A small network was shown many inputs. Here are its activations along a few directions, one row for each input.
In each table, some parts of the input vary, and every possible input appears once, in random order.
A made-up example of a description, with smaller parts first: one of 3 separate values, together with either a single point or one of 11 places along a line or (one of 4 places along a line, together with one of 8 places around a ring).
Shared parts are said once, and a part with two or three values counts as separate values.
(in the rows, 128 means zero)

Table:
x1: [ 86  52 117 209  75 145 145  49  27  94 145 202  93 235 135]
x2: [ 89 126 130 118 118 109 140 142 107  86 159 163 129  98 123]
x3: [153 126 155 122 163 130 102 135 164 178  91 127 134 134 147]
x4: [159 145 109 114 140 144 115 128 169 178 113  86 142 145 123]
x5: [113 159 116 114 103 146 109 138 154 106 147  92 170 146 105]
x6: [139 124 154 127 171 126 126 123 147 167  93 135 114 103 163]
x7: [145 114 141 148 161 101 150 140 109 146 119 148 101  87 137]
x8: [140 119 149 142 166 117 141 140 128 159  98 154 100  99 162]
x9: [159 136 139 114 150 128 117 119 174 175  96 102 157 142 131]
x10: [112 155  95 116 101 154 113 142 138  92 158 103 151 130  93]
x11: [108 128 109 116  99 129 134 155 124  73 151 112 144 124  88]
x12: [162 137 110 127 114 140 130 140 170 169 130  83 143 138  95]
x13: [157 126  87 118 111 137 129 139 144 156 141  83 127 123  90]
x14: [150 103 121 120 136 105 157 146 106 145 137 142  96  97 118]
x15: [ 95 137 160 125 126 107 128 122 124 101 113 162 133  90 174]
x16: [103 148 165 115 142 133 105 119 130 108 104 149 140 105 179]
x17: [164 100 113 114 122 122 159 145 120 134 140 124 102 106  97]
x18: [140  36 119 225 116 111 165  55  42 155 152 155  50 233 140]
x19: [ 98 168 160 109 139 136  93 121 151 120 108 135 143 130 159]
x20: [119 176 119 102 128 154 101 126 155 110 127 100 163 154 131]
x21: [108 132 126 116 113 126 144 141 113  71 160 140 131 107  94]
x22: [102 147 142 138 132 109 130 135  98  89 135 170 124  88 148]
x23: [158 103  90 116 112 117 139 154 116 140 133  88 118 118  95]
x24: [113 176 145 109 135 148  98 118 163 120 121 118 167 140 145]
Q: The inputs of x13 and x10 match in every part but one. If x9 is changed in the same way as x13 into x10, which row does it become?
A: x24
Q: Describe the family of inputs behind these rows.
A: one of 2 separate values, together with either a single point or one of 11 places around a ring

Table:
x25: [117 148 147 114 146 125 115 136 143 123 116 135 136 100 151]
x26: [147 118 115 130 122 132 133 127 133 143 133 107 124 146 110]
x27: [132 124 144 136 149 119 129 124 131 151 107 139 120 117 148]
x28: [135 140 108 117 111 139 129 139 137 120 141 105 139 133 101]
x29: [125 136 150 123 151 120 124 128 138 138 112 140 126 107 153]
x30: [143 126 105 127 115 137 130 132 135 134 142 102 130 146 101]
x31: [100  55 125 197  95 116 156  79  26  93 158 192  83 183 141]
x32: [113 157 139 108 135 129 115 140 145 108 123 133 146 104 138]
x33: [124 148 117 108 114 136 122 142 142 111 137 111 147 121 110]
x34: [114 156 128 105 123 136 116 143 144 105 129 124 150 111 123]
x35: [141 113 136 135 142 121 134 122 130 157 115 131 116 129 135]
x36: [147 115 123 135 132 126 133 124 131 152 123 117 118 139 124]
Q: Describe the family of inputs behind these rows.
A: either a single point or one of 11 places around a ring
Q: Start at x35 and move only the place on the ring of 11, one step at a time. The first step leads to x36. Which rows follow, in order?
A: x26, x30, x28, x33, x34, x32, x25, x29, x27
